A small network was shown many inputs. Here are its activations along a few directions, one row for each input.
In each table, some parts of the input vary, and every possible input appears once, in random order.
A made-up example of a description, with smaller parts first: ring(5) and (point or ring(11) or (values(3) and line(6))).
Shared parts are said once, and a part with two or three values counts as separate values.
(in the rows, 128 means zero)

Other details of the inputs vary at random and push rows far along two fixed directions, the same in every table; ignore that.

Table:
r1: [140 109 140 143 151 148 112 135 163 116 105  76 112]
r2: [133 172 112  98 128 114 112  95 108 162 148 207 150]
r3: [116 171  74 137 126 118 122  90 101 140 166 180  97]
r4: [147 161  72 120 129 199 137 107 110 190 174 169 163]
r5: [140  90 200 132 127  83  97 144 165  80 112 129  98]
r6: [129 106 173 104 109 115 113 157 141 127 100 114 161]
r7: [123 111 186 121 134  61  98 132 159  91  78  90 127]
r8: [134 107 182 100 122 127 126 157 145 150  97 116 189]
r9: [131 131 100  97 140 228 152 151 140 191 118 109 213]
r10: [129 175  55 127 107 119 160 108  44 155 186 188 131]
r11: [135 124 105 101 133 215 174 158 108 187 152 153 198]
r12: [129  73 174 147 135 130 140 164 151 105 117  84 117]
r13: [132 113 131 132 136 169 127 148 148 140 105  74 159]
r14: [106  95 163 151 115 105 139 139 149  86  97  69  99]
r15: [139  86 201 113 134 103 127 158 148 119 104 123 153]
r16: [126  91 194 129 117  48 107 148 136  67 106 117  91]
r17: [103 111 166 158 116  69 133 139 141  73 106  70  77]
r18: [135 179  29  90 138 212 143 110  89 213 159 187 188]
r19: [129 166  75 110 137 202 143 111 117 187 165 180 163]
r20: [109 158 113 164 122  47 131  98 100  73 159 164  38]
r21: [114 114 154 163 112  79 126 139 127  86 112  76  87]
r22: [150  73 169 137 148 205 139 167 179 148 127 106 159]
r23: [141 129  93 109 134 233 165 135 121 189 156 179 187]
r24: [110 162  61 109 121 163 149 108  96 159 130 143 160]
r25: [136 120 135 157 139  91 107 113 151  85 116  74  69]
r26: [131 115 157  99 126 119  99 145 151 122  90 106 162]
r27: [136  86 164 150 133 137 142 160 135 111 123  91 123]
r28: [151  97 152 134 149 219 125 148 178 162 126 101 162]
r29: [106 119 139 157 127  67 111 123 143  75 100  69  76]
r30: [133  89 173 156 115 120 133 153 153 105 109  49 119]
r31: [111 186  49 122 120 145 140  76  85 155 169 203 114]
r32: [ 95 167  74 144 105  52 154  90  53  90 160 181  63]
r33: [129 122 109 120 146 176 132 120 150 138 110 110 134]
r34: [125 179  76 162 109  55 132  83  67  99 185 186  54]
r35: [119 120 122 127 116 151 145 148 121 151 126 108 156]
r36: [129 124 167 125 125  76  83 114 153  91 119 143  91]
r37: [116 157  95 134 141 104 122 103 122 109 128 127  85]
r38: [120 183 111 125 113  22 115  84  73 105 161 227  83]
r39: [115 192  79 107 114  30  90  78  77  98 137 194  77]
r40: [157  82 165 140 146 211 139 166 169 151 130 107 163]
r41: [155 103 172  88 158 171 108 147 177 162  89 115 193]
r42: [132 132 112 137 124 136 128 127 129 130 122  84 137]
Each input here is: ring(6) and (values(2) or line(5)).
Changing only the ring(6) part turns r5 into r36. The same change can be made to r38. Which row results? -> r2
Changing only the ring(6) part turns r13 into r27. The same change can be made to r26. Which row results? -> r16
Change only the line(5) part in r24. List by row number the other rows that result. -> r9, r13, r29, r42
Change only the values(2) part in r6. List by row number the other rows that result. -> r8

Table:
r43: [105 136 126 165 105  57 119 116 123  78 104  50  77]
r44: [124 182  59  93 112  94 134 104  51 152 158 198 143]
r45: [109 181  73 127 114 125 148  90  77 157 180 225 116]
r46: [138 196  55 113 127 120 108  92  79 159 171 207 123]
r47: [152  84 193  98 127 199 135 177 166 184 118 130 225]
r48: [166 103 157 110 142 230 108 148 187 184 117 106 198]
r49: [135 196  66 104 135 112 108  84  89 159 166 222 128]
r50: [122 115 168 169 121  66 115 116 145  77 146 123  53]
r51: [143  84 164 124 122 216 157 181 150 183 121  89 216]
r52: [120 133 139 174 126  74 102  99 150  79 118  82  59]
r53: [148 121 161 119 141 152  97 119 179 143 116 128 147]
r54: [139  99 158 129 149 166 139 138 159 127 126 137 129]
r55: [121 184  57 121 105 104 156 111  38 151 167 187 141]
r56: [133 182  64  95 108  92 123 109  47 156 159 205 146]
r57: [129 119 163 152 133  89  94 108 173  86 114  89  76]
r58: [154  82 147 107 142 212 145 176 147 175 103  82 214]
r59: [109 128 131 157 143  77 113 107 149  69 115  94  45]
r60: [124 100 147  90 131 222 138 159 173 173  84  92 219]
r61: [106 115 154 152 134 102 107 108 175  76  99  93  71]
r62: [128 120 175 137 113  61  87 127 150  89  95  84 105]
r63: [144 106 144 110 128 213 134 159 160 183  98  71 220]
r64: [137  96 152 167 144  95 114 126 150  79 118  82  69]
r65: [122 115 149 105 141 138 123 144 150 135  92 108 158]
r66: [118 119 154 108 126 141 122 133 158 140  89 102 165]
r67: [139 116 112 149 146 177 131 140 152 135 126  71 126]
r68: [144  98 126 115 140 221 146 177 152 176 102  51 208]
r69: [162  97 149 105 162 231 119 157 187 176 118 103 190]
r70: [104 115 146 178 100  60 142 137 113  78 128  69  73]
r71: [109 113 156 132 128  42 117 122 125  70  97 115  78]
r72: [136 181  65 118 122 124 140  96  70 149 186 216 117]
r73: [129 167  69 139 114 169 155 111  80 180 186 187 147]
r74: [133  99 130 128 151 172 138 136 154 128 120 107 123]
r75: [115 133 122 181 122  82 113 103 144  76 122  61  51]
r76: [120  96 154 114 129 152 150 159 140 120 105 117 153]
r77: [155  85 181 107 120 206 135 183 155 184 124 116 219]
r78: [158  85 169  94 136 208 147 180 153 171 117 110 214]
r79: [132 181  53 138 121 131 150  98  61 150 184 197 116]
r80: [111  97 167 144 124  80 142 145 136  72 103  84  86]
r81: [114 111 139 106 138 150 128 149 151 127  90 102 156]
r82: [120 100 152 192 120 105 137 133 146  84 140  70  62]
r83: [125 166  58 115 129 176 165 109  82 165 173 195 138]
r84: [133 181  78 131 106 121 129  99  71 161 193 221 121]
r85: [153  97 149 123 150 160 118 138 160 130 127 117 131]
r86: [143 179  60 112 125 119 117  95  69 155 176 215 121]
r87: [118 130 153 134 127  40  98 124 134  74 103  94  82]
r88: [ 94 132 144 145 112  53 116 111 137  73  92  75  76]
r89: [ 97 115 175 150 109  44 129 126 128  76 115 122  78]
r90: [135  96 189 125 133  52  98 137 148  80  96 110 103]
r91: [129 113 186 163 125  56 103 115 154  78 138 142  60]
r92: [119 168  81  90 116 139 159 121  67 168 150 206 171]
r93: [119 112 151 150 145  67 111 107 145  69 115 126  51]
r94: [131 103 170 123 114 137 136 156 140 140 127 115 159]
r95: [105 180  46  99 113 109 154 104  50 150 149 184 136]
r96: [ 93 113 160 157 106  57 140 131 124  74 118  97  73]
r97: [151 166  90 102 132 155 134 109  93 173 176 229 156]
r98: [128 119 148 125 143 166 116 118 176 138 108 114 138]
r99: [ 90 179  68 111  94 110 159 109  57 150 160 208 140]
r100: [144  98 118 149 144 177 140 144 144 132 130  78 125]
r101: [115 178  49 102 138 171 136 100  98 165 151 195 143]
r102: [122  98 150 146 132 177 150 142 159 135 136 112 125]
r103: [164  85 184  87 140 199 136 178 160 175 112 133 224]
r104: [127 180  37 145 117 139 161 102  57 147 187 174 108]
r105: [ 99 127 139 140 128  54 118 123 132  70  95  80  73]
r106: [158  99 161 116 153 149 108 135 164 135 124 142 139]
r107: [152  99 172 116 125 135 124 164 135 130 119 119 159]
r108: [104 131 138 162 129  78 111  96 157  71 111  86  49]
r109: [130 114 183 124 136  55  89 133 157  86  92 103 107]
r110: [118 136 171 131 115  32  87 108 144  82  98 113  95]
r111: [130  94 136 123 151 173 132 137 160 123 113 122 127]
r112: [115 198  43 113 114 103 135 102  51 158 151 170 145]
r113: [147 104 159  90 130 210 124 159 172 184  98  87 224]
r114: [100 177  62 129 110 134 153  94  77 148 178 219 112]
r115: [112 109 152 159 135  81 128 118 144  57 123 126  47]
r116: [126 195  40 131 130 127 128  89  73 155 168 180 117]
r117: [116 111 130 162 119  55 129 133 111  69 109  61  70]
r118: [150  84 140 122 131 225 169 186 140 170 118  68 206]
r119: [144 113 168 162 130  64 103 123 139  68 138 129  54]
r120: [119  95 142 106 135 148 138 152 141 123  95 111 154]
r121: [128 197  62  96 112  95 113 106  59 160 153 195 150]
r122: [148  96 150 103 166 234 128 153 190 175 105 112 189]
Changing only one part turns r57 into r69. The same change can be made to r63. Which row results? -> r112
Changing only one part turns r103 into r47. The same change can be made to r104. Which row results? -> r82
Changing only one part turns r120 into r81. The same change can be made to r95. Which row results? -> r105
What is each input in this table made of? -> values(2) and line(5) and line(8)
A walk changes only the line(8) part. It starts at r75 and steps to r52. List the rest of the walk in order. -> r108, r61, r98, r57, r48, r53
Change only the values(2) part in r60. List by row number the other rows that result. -> r61
A walk changes only the line(8) part. It starts at r70 and steps to r51. List the rest of the walk in order. -> r96, r99, r89, r94, r77, r47

Table:
r123: [139 114 147 110 126 153 117 149 146 144 113 113 165]
r124: [130 123 102 122 137 233 156 144 144 187 131 110 186]
r125: [116 144 111 169 113  58 130 105  99  78 146 119  50]
r126: [138 105 136  94 128 200 138 158 142 173 116 129 201]
r127: [134 182  69  95 119 154 133 104  80 188 162 209 175]
r128: [140 123 126  99 136 178 143 148 128 171 123 139 192]
r129: [111 122 157 147 117  47 109 112 132  68 119 129  63]
r130: [118 166 102 126 122  78 129 101  91 121 148 182 107]
r131: [138  57 223 137 145 138 116 167 202  96  86  67 126]
r132: [112 171  72 159 117  66 127  90  75  97 167 160  54]
r133: [130  70 181 158 151 149 124 147 198  85  89  34  96]
r134: [131 180  29 111 131 190 152 105  76 185 173 191 155]
r135: [145  99 163 113 136 161 120 154 158 144 103  99 172]
r136: [116 158 123 137 112  47 103  99 108  91 138 155  74]
r137: [108 154  96 159 113  91 139 105  99 107 148 122  83]
r138: [127  76 201 139 135  98 116 156 173  79  86  70 106]
r139: [142 124 126  98 136 174 135 144 128 174 125 135 191]
r140: [128 135 140 130 130  90 118 116 126 116 129 141 109]
What is each input in this table made of? -> ring(6) or (values(2) and line(6))
A walk changes only the line(6) part. It starts at r123 and steps to r135. List the rest of the walk in order. -> r139, r128, r138, r126
A walk changes only the line(6) part. It starts at r136 and steps to r127. List the rest of the walk in order. -> r140, r130, r131, r129

Table:
r141: [127 171 109  91 114 109 110 108  98 159 150 211 158]
r142: [119 170  76 150 117  80 127  91  77 112 165 170  76]
r143: [115 177  61 123 106 123 151 106  65 151 163 171 131]
r144: [125  95 174 172 131  76 122 129 157  60 120  78  53]
r145: [134 119 121 114 138 198 137 145 147 166 116 102 176]
r146: [128 105 142 138 144 149 128 128 161 114 117 103 111]
r147: [123 176  64 124 116 129 137 106  83 153 152 154 134]
r148: [152 109 128 127 146 205 133 147 156 161 130 111 166]
r149: [107 177  57 121 110 131 154 111  64 157 162 180 139]
r150: [143  98 192 107 133 135 112 151 166 139 102 128 166]
r151: [110 125 136 165 125  68 131 116 123  75 135 122  53]
r152: [139  98 148 135 131 164 134 148 152 138 116  77 150]
r153: [103 134 124 153 120  65 119 106 124  75 113 105  66]
r154: [128  88 215 134 133  41  98 142 164  65  85  93  96]
r155: [139 114 129 126 148 183 132 136 156 146 126 110 144]
r156: [155  91 170  68 138 192 124 178 154 178  98 132 230]
What is each input in this table made of? -> line(4) or (values(2) and line(6))
A walk changes only the line(4) part. It starts at r156 and steps to r154. List the rest of the walk in order. -> r150, r141
Change only the values(2) part in r145. List by row number the other rows that result. -> r155
